These are the activations of a small neural network, seen along a few directions. Each row is one input.
In each table, some parts of the input vary, and every possible input appears once, in random order.
Descriptions start from the smaller parts, as in this example, which fits no table here: values(3) and (point or line(11) or (ring(5) and line(6))).
Shared parts are said once, and a part with two or three values counts as separate values.
In the rows, zero is written as 128.

Other details of the inputs shift rows strongly along two fixed directions, in all tables alike. That doesn't count.

Rows:
R1: [145 153 125 162  89 163 120 106 132 140 135 113 135  83 134 125]
R2: [185 181 119 189 107 228  89  77 102 136 126 125 127 105 148  79]
R3: [131 115 124 144 103 133 131 124 137 137 128 114 129  93 130 134]
R4: [119 143 115 153 128 121 128 129 163 141 109 117 126 135 136 137]
R5: [121 129 114 137 123 101 115 129 146 147 110 108 136 148 120 142]
R6: [123 125 139 137  93 135 139 130 129 140 126 120 135 100 136 138]
R7: [130 121 130  72 164  80 120 135  88 102 164 141 135 157  96 132]
R8: [110 122 127 152 119 130 131 134 153 154  98 117 130 138 135 131]
R9: [101  97 137 137  95  96 147 141 148 166 109  99 139 105 136 142]
R10: [117 122 133  77 162  91 143 144 115  86 171 152 126 137 107 143]
R11: [138 110 124  92 175 127 130 140 109  78 156 158 109 153 114 125]
R12: [ 99 151 125 133 115  84 146 136 172 146 124 109 144 114 126 159]
R13: [122  85 149  65 134  90 129 146  81 113 141 142 134 144 111 126]
R14: [168 141 116 174 117 192 103  96 113 141 116 121 121 111 144  92]
R15: [119 148 131 152 110 141 128 128 149 150 111 114 136 125 140 127]
R16: [134 101 131  92 169 147 128 143 108  95 122 162 104 170 135 111]
R17: [141 137 120 138 149 132 126 125 133 117 135 133 118 131 117 126]
R18: [132 144 130 146 110 163 126 130 143 128 119 128 125 125 139 131]
R19: [169 147 109 138 183 206  95 108 102  83 119 171 101 191 141  82]
R20: [102 125 136 128  97  86 131 137 148 167 113 100 148 123 118 153]
R21: [109 141 132 144 116 129 130 129 146 149 112 120 139 131 134 131]
R22: [104 111 127 140 104  87 139 124 144 169 125 100 143  98 126 138]
R23: [101 113 143 126  83  98 151 143 148 150 130 106 144  90 130 155]
R24: [131 177 121 164 125 137 114 103 141 147 141 113 141 120 123 125]
R25: [133 119 124 147 106 135 133 121 132 141 125 115 127  94 130 134]
R26: [131 130 132  78 176 112 137 138  97  74 172 164 116 149 108 130]
R27: [163 177 109 204 118 188  99  95 150 153 115 112 119 115 139 115]
R28: [153 135 116 124 167 164 118 127 123  91 121 158 106 165 133 110]
R29: [118 170 119 159 124 131 120 113 156 144 119 117 139 134 135 129]
R30: [119 122 129 146 114 132 137 140 157 146 100 118 125 126 135 139]
R31: [117 105 127  87 172  92 144 147 118  91 155 148 116 145 108 141]
R32: [162 158 123 162 104 187 114  98 110 127 136 131 126  95 136 111]
R33: [155 106 134 132 131 181 116 123 101 118 114 146 108 136 147  99]
R34: [148  90 130  78 168 133 132 132  83  83 148 164 108 140 122 105]
R35: [ 95 133 118 145 122  83 142 138 176 154 111 102 139 128 130 150]
R36: [133  97 137  59 146  84 123 133  67 104 159 143 136 139 101 118]
R37: [127 113 122  96 173 124 136 143 121  82 134 159 107 167 124 128]
R38: [157 171 114 160 119 163  94 104 125 137 115 120 132 148 130 117]
R39: [102  94 138 133  88 100 150 146 155 153 115 103 135  96 132 154]
R40: [119 163 121 145 124 120 128 123 155 137 123 120 135 128 136 137]
R41: [120 105 127 133  92  81 121 122 128 171 118  89 144 100 113 142]
R42: [114 122 127 150 118 132 133 137 154 150  99 114 129 134 138 131]
R43: [199 142 112 134 175 204  74 100  66  89 136 160 104 179 118  82]
R44: [169 175 121 184  91 197 106  88 124 148 123 116 131  84 142 107]
R45: [125 137 132 126 108 111 133 117 121 145 143 117 140  91 130 128]
R46: [190 202 112 188 140 233  83  81 109 116 136 136 118 137 140  82]
R47: [115 120 141 126  99 117 140 132 127 148 126 118 137 104 138 133]
R48: [159 178 120 160 132 171 111 106 127 120 140 133 126 120 124 116]
R49: [139  68 142  71 150 117 116 143  74 101 128 151 117 160 117 112]
R50: [115 117 129 144 109 133 137 143 160 139 106 117 126 123 134 145]
R51: [ 99 118 143 130  91  93 148 136 141 162 124 102 149  98 134 142]
R52: [ 88  94 135 115 105  59 139 152 154 168 103  97 145 129 115 165]
R53: [114 138 133 140 107 131 139 137 149 139 118 122 132 118 133 145]
R54: [ 97 146 125 132 109  88 145 139 174 141 129 109 144 111 127 164]
R55: [120  93 148  69 157 121 136 139  80  95 149 163 124 153 128 110]
R56: [130 109 123  85 195 112 125 135  99  86 157 162 115 174 111 113]
R57: [118 136 133 130 112 110 130 113 120 149 143 116 146 101 126 123]
R58: [110 111 127 137 101  88 141 128 145 163 125 100 137  88 129 141]
R59: [162 147 113 147 165 174 105 111 113 107 137 143 112 153 128  99]
R60: [ 97 131 136 129 103  94 150 145 163 155 116 110 142 110 128 156]
R61: [163 171 120 138 157 174 105 105 104 101 152 151 117 141 127 104]
R62: [114 120 129 147 112 133 139 141 156 142 103 118 124 125 134 145]
R63: [101  56 148  52 152  69 163 167 107 102 139 149 121 139 121 140]
R64: [ 81  84 140 117 101  66 157 150 147 168 114 102 145 110 127 152]
R65: [146 152 122 120 159 163 120 124 114  84 138 161 113 156 131 118]
R66: [117 163 120 146 127 120 128 122 155 137 122 116 139 132 135 133]
R67: [129 112 133 154  94 150 135 130 138 148 107 112 125 103 140 135]
R68: [ 89  92 147  54 159  64 157 166 119 103 144 153 128 152 120 144]
R69: [130  94 148  67 149 120 144 145  87  90 148 163 119 140 128 120]
R70: [122 106 124  87 170 113 138 150 127  80 138 157 112 164 124 133]
Description of these inputs: values(2) and ring(5) and (point or line(6)).
The inputs of R8 and R21 match in every part but the values(2) part. If R28 is changed in the same way as R8 into R21, which row does it become?
> R12
The inputs of R42 and R15 match in every part but the values(2) part. If R63 is changed in the same way as R42 into R15, which row does it become?
> R69
Which other rows does R48 become when the values(2) part takes its other values? List them by row number.
> R17
Which other rows does R9 become when the values(2) part takes its other values? List them by row number.
> R51

Rows:
R71: [103 155 118 172  93  96 141 124 184 177 116  88 141  85 132 161]
R72: [ 94 122 128  93 146  48 150 151 146 127 151 124 139 128 105 162]
R73: [122 118 141 128 115 150 143 140 137 122 110 137 124 122 137 127]
R74: [129  94 137 103 127 117 124 140 109 122 130 127 128 132 120 123]
R75: [ 87 122 131 101 139  45 154 140 151 129 161 112 144 109 109 161]
R76: [125 104 127  74 183 107 144 142 102  72 166 163 109 153 122 122]
R77: [201 148 116 175 125 251  85  88  81 115 128 147 106 123 149  71]
R78: [145 120 134 140 114 149 120 122 112 141 129 124 124 107 129 114]
R79: [141 117 123 149 121 153 131 122 129 126 129 128 119 109 136 123]
R80: [122 130 123 167  85 125 133 125 166 166 103  97 133  95 137 152]
R81: [153 128 125 146 117 175 106 118 113 137 103 127 129 138 142 100]
R82: [130 110 127  85 178 118 132 143 108  79 140 159 113 169 121 123]
R83: [121 109 135  78 147  79 138 140 102 112 151 138 135 133 109 133]
R84: [109 122 137 164  79 112 131 124 156 183  99  85 145 100 127 142]
R85: [151 113 125 123 141 165 123 126 108 102 129 150 109 133 133 110]
R86: [101 144 122 165  72  87 129 121 161 189 115  74 158  87 124 156]
R87: [139 134 126  98 178 137 114 126 109  88 138 160 116 186 124 110]
R88: [102 126 122 168  81 107 135 134 182 182  89  92 140 107 142 153]
R89: [121 117 146 124  98 147 137 134 114 130 123 130 132 114 145 126]
R90: [131 105 135  66 172 105 125 134  83  90 140 161 126 172 119 107]
R91: [143 120 121 148 132 173 115 125 124 125 105 139 111 144 138 114]
R92: [178 189 122 210  82 204  92  84 130 162 113 102 133  90 137  99]
R93: [162 119 133  91 180 170 103 115  61  76 143 177 106 181 120  88]
R94: [112 130 123 129 144 104 137 142 152 135 116 128 127 147 131 136]
R95: [ 98 105 131  61 183  65 142 154 117  92 154 155 127 172 107 141]
R96: [ 87 112 144  79 114  63 158 151 123 134 148 128 149 116 126 152]
R97: [120 142 123 114 143 107 126 126 133 121 148 134 129 127 119 139]
R98: [103 109 132  89 155  68 153 153 138 112 142 131 125 138 113 155]
R99: [114 145 135 123 130 138 144 138 147 118 125 135 130 128 138 136]
R100: [134 134 125 131 120 123 128 111 113 135 147 119 138 101 121 120]
R101: [206 151 118 174 125 252  80  92  83 118 115 147 105 135 147  76]
R102: [142 170 131 139 131 172 120 119 131 111 135 145 128 138 137 117]
R103: [ 91 138 125 161 104  87 146 135 184 172 108  89 142 115 124 163]
R104: [131 146 121 136 137 127 120 122 136 120 133 126 134 140 120 132]
R105: [132 131 118 179  90 154 121 117 156 159  98 103 129 107 141 136]
Describe the family of inputs behind these rows.
> ring(5) and (point or line(6))
The inputs of R103 and R93 match in every part but the ring(5) part. If R71 is changed in the same way as R103 into R93, which row does it become?
> R92
Start at R74 and move only the ring(5) part, one step at a time. The first step leads to R105. Which rows follow, in order?
> R82, R104, R86
List by row number the other rows that have the ring(5) part in common with R73.
> R79, R80, R85, R88, R91, R105
